These are the activations of a small neural network, seen along a few directions. Each row is one input.
Each table varies a few parts of the input and shows all the possible inputs, shuffled.
A made-up example of a description, with smaller parts first: one of 6 places along a line, together with either a single point or one of 9 places along a line or (one of 3 separate values, together with one of 5 places around a ring).
Shared parts are said once, and a part with two or three values counts as separate values.
In the rows, 128 means zero.

Other details of the inputs vary at random and push rows far along three fixed directions, the same in every table; ignore that.

Rows:
x1: [112 141 108 140 176 136 109 110 151 154 149 117 172 119]
x2: [159 104 167 131  95  82 162 161 105  83 135 130 110 173]
x3: [114 120  96 109 150 155  98 101 136 169 133 116 150 118]
x4: [126 109 133  74  68 122 134 122 101 117 105 123 124 142]
x5: [113  98 111 174 226 151 115 109 145 164 157 132 106  86]
x6: [147 130 126 136 158 153 122 123 152 149 140 140 130  95]
x7: [175 102 156 134 151 137 161 139 135 118 145 146 107 101]
x8: [150  95 135 149 169 137 165 127 121 131 138 138  99 103]
x9: [169 118 162 149 142 120 169 155 128  99 140 143 105 119]
x10: [ 80 159 117 111  83 119 105 125 115 116 102 118 133 146]
x11: [112 170 106 105 102 152  90 115 148 149 112 128 157 116]
x12: [134 120 156  97  53  95 154 148  95  87 105 128 112 164]
x13: [168 105 136 122 134 147 152 125 134 143 130 144 119 102]
x14: [ 88 165 104 155 125 118  99 123 134 143 117 120 143 150]
x15: [119 113 125 144 141 126 139 122 119 134 125 131 107 121]
x16: [127 120 131 136 150 133 137 129 124 117 133 127 116 116]
x17: [ 88 127 104  68  85 149  79  96 131 159 108 122 144 116]
x18: [137 142 111 106 114 144 103 118 142 153 127 121 160 134]
x19: [131  91 131  79  94 138 144 110 105 132 109 132 111 112]
x20: [ 96 139 124 133 124 120 126 129 112 107 118 119 120 135]
x21: [139 185 131 200 150  87 127 171 140  98 148 111 156 193]
x22: [116 182 115 140 103 106 104 148 132 112 123 107 168 183]
x23: [147  95 147  95 113 135 153 127 112 110 125 134 108 112]
x24: [132 154 128  97  89 129 107 134 136 120 123 120 156 146]
x25: [ 84 224  95 160 121 125  79 136 152 128 118 113 176 157]
x26: [188  87 161 150 157 125 185 147 124 115 145 147  95 111]
x27: [146  80 134 118 148 131 146 120 116 135 140 129 110 118]
x28: [127 153 101 178 184 147 117 123 154 160 139 128 141 113]
x29: [111 182 114 126  83 117 114 141 125 114 105 116 159 166]
x30: [152 101 175 170 143  87 179 163 110  75 144 141  80 141]
x31: [ 78 132  74 122 160 161  70  85 143 192 125 115 151 109]
x32: [159 150 128 190 183 116 126 149 153 131 163 123 146 150]
x33: [111 157 124 129 127 117 128 126 135 120 127 120 166 134]
x34: [158  81 143 136 180 138 151 128 127 126 156 134 101 101]
x35: [154 131 126  81  80 149 123 117 135 150 112 137 145 118]
x36: [149 119 139 181 184 109 151 150 124 109 156 123 117 146]
x37: [118 150 113 104 114 141  95 121 140 137 126 116 157 134]
x38: [118 108 122 143 148 137 134 114 126 150 126 137 106 106]
x39: [107  93  99 110 178 168 100  89 137 175 140 123 122  81]
x40: [132 122 152  76  50 108 127 137 113 102 111 131 123 150]
x41: [154  85 167  67  59 112 157 139  99  91 115 136  99 133]
x42: [ 93 137  94 122 128 146  88  98 138 176 116 125 142 118]
x43: [123 104 116  95 109 146 113 100 129 166 116 136 125 109]
x44: [151  78 142 140 183 154 167 120 122 130 141 148  84  74]
x45: [133 149 152 146 125  99 166 150 122  85 130 129 144 139]
x46: [154  96 116 120 170 162 125 108 144 173 145 134 131  94]
x47: [100 116 101 109 124 148 101  96 130 171 114 129 130 109]
x48: [ 99 123  94 168 195 142  96 105 147 178 144 123 133 115]
x49: [164  56 152  59  83 139 157 113 104 134 117 145  96 103]
x50: [ 98 129 109 169 191 132 113 121 132 134 144 117 120 119]
x51: [128 116 122 121 121 125 112 119 132 147 130 127 132 135]
x52: [120 157 128 118 101 130 128 137 125 109 112 127 136 132]
x53: [111 144 142 115  72 101 124 141 117 101 109 128 122 155]
x54: [153 125 145 176 178 123 153 150 137 107 150 135 111 121]
x55: [135 141 144 129 122 104 150 140 128 100 136 123 155 144]
x56: [102 112 113 103 127 148 103 102 132 156 120 131 122 101]
x57: [113 133 138 157 139 104 133 144 119 102 134 123 111 145]
x58: [140 144 126  96 103 146 106 123 144 141 125 130 150 121]
x59: [107 178 117 195 159  90 120 159 127  99 143 103 150 191]
x60: [124 112 136 122 131 121 137 130 112 107 131 123 111 128]
x61: [106 129 123  70  52 129 127 116  98 119  90 122 127 138]
x62: [159  88 144  73 105 158 147 115 125 135 119 145 111  84]
x63: [169 159 156 199 149  88 162 178 135  86 151 130 128 171]
x64: [ 84 164 118 117  79 118 101 125 124 121 101 124 136 144]
x65: [ 99 159 141 148  94  89 129 153 112  85 115 121 120 168]
x66: [143 151 126 114  90 136 133 130 132 131 110 137 140 126]
x67: [103 168 129 198 158  85 110 157 137 102 147 115 133 177]
x68: [167  94 150 100 123 160 165 122 129 133 120 157  97  70]
Each input here is: one of 4 places along a line, together with either a single point or (one of 2 separate values, together with one of 8 places along a line).
Changing only the place on the line of 4 turns x6 into x25. The same change can be made to x48. Which row results?
Answer: x38
Changing only the place on the line of 4 turns x30 into x65. The same change can be made to x26. Which row results?
Answer: x29
Change only the choice among 2 separate values in x36. List by row number the other rows that result.
Answer: x23
Change only the place on the line of 8 in x57. List by row number the other rows that result.
Answer: x9, x11, x16, x30, x50, x53, x54
Change only the choice among 2 separate values in x25. List by row number the other rows that result.
Answer: x66

Rows:
x69: [149  94 117 167 194 141 163 114 130 163 143 138 120 100]
x70: [102 191 107 166 134 124 112 139 143 127 119 120 156 144]
x71: [182  49 190  98 126 114 191 146 101  78 145 146  71 104]
x72: [102 109 122  98  83 117 121 116 102 133 107 123 117 149]
x73: [ 48 199  86 130 108 125  49 119 140 135 112 103 162 159]
x74: [118 119 152  71  42  94 138 141  90  81 106 117 124 172]
x75: [ 98 143 101 127 112 123 115 115 120 146 111 115 150 149]
x76: [103 131 125  40   8 116 122 119  92 110  80 114 146 164]
x77: [155 113 123   4  27 174 108  90 134 172  92 142 160  95]
x78: [ 93 148  94  95 141 170  83  96 150 161 124 120 161  92]
x79: [107 124 103  88 112 151  59  98 150 180 130 125 145 120]
x80: [145 116 109  46  64 172 102  95 135 178  99 137 143 101]
x81: [ 86 101  69 154 215 175  91  71 145 221 137 126 129  77]
x82: [ 94 154 108 140 163 129  96 123 140 126 141 106 156 135]
x83: [ 99 144 104 139 158 151  97 110 144 153 130 127 132 103]
x84: [117  77 113 133 192 177 115  88 144 185 136 152  84  48]
x85: [102 156 120 123 135 130 101 129 137 116 133 114 147 132]
x86: [151  77 143 151 172 152 159 116 133 149 133 160  72  66]
x87: [163 108 163 175 149  83 187 164 105  78 148 127 108 164]
x88: [100 150 140 136  79  70 127 157  98  76 118 105 130 207]
x89: [182  46 190  77 110 130 187 140 106  86 136 155  64  83]
x90: [159 134 160 138  86  79 186 168  96  64 122 122 132 184]
x91: [173 106 161 179 150  94 148 166 126 104 156 136  90 162]
x92: [147 146 147 236 208  98 161 167 139  97 161 134 105 141]
x93: [ 89 159  96 183 185 141  93 119 150 156 136 124 131 115]
x94: [101 181 100 159 144 116  61 130 158 151 145 109 171 167]
x95: [147  74 137 139 181 137 157 118 122 136 148 134 103  98]
x96: [139 152 127 223 204 121 152 147 147 128 146 139 117 120]
x97: [131 158 130 143 149 128 132 142 140 106 139 121 151 131]
x98: [112 120 127 175 165 126 126 129 133 135 132 139  91 113]
x99: [121 133 120 132 164 137 121 123 138 127 143 117 147 117]
x100: [ 98 191 116 161 129 112 104 144 137 111 127 114 153 157]
x101: [102 192 125 168  99  96 121 155 128  97 110 120 142 172]
x102: [156  80 134  32  96 179 151  93 122 146 111 143 132  62]
x103: [182  93 154 119 134 134 146 133 141 138 147 146 116 110]
x104: [176  93 156 154 170 115 192 146 116 103 151 136 112 120]
x105: [117 175 122 124 102 129 120 135 132 116 116 125 153 137]
x106: [180  97 127  64  90 174 141 104 135 173 112 151 130  86]
x107: [111 179 136 136  79  73 132 162 107  69 120 100 162 208]
x108: [180 106 161  97  61 113 152 151 112 108 118 140 108 153]
Changing only one part turns x96 into x101. The same change can be made to x90. Which row results?
Answer: x87
Changing only one part turns x75 into x72. The same change can be made to x99. Which row results?
Answer: x71
Describe the family of inputs behind these rows.
Answer: one of 4 places along a line, together with either one of 2 separate values or one of 8 places along a line
Change only the choice among 2 separate values in x103. List by row number the other rows that result.
Answer: x80
Change only the place on the line of 8 in x85. List by row number the other rows that result.
Answer: x76, x81, x82, x83, x86, x93, x95
Change only the place on the line of 4 in x84. List by row number the other rows that result.
Answer: x70, x92, x93
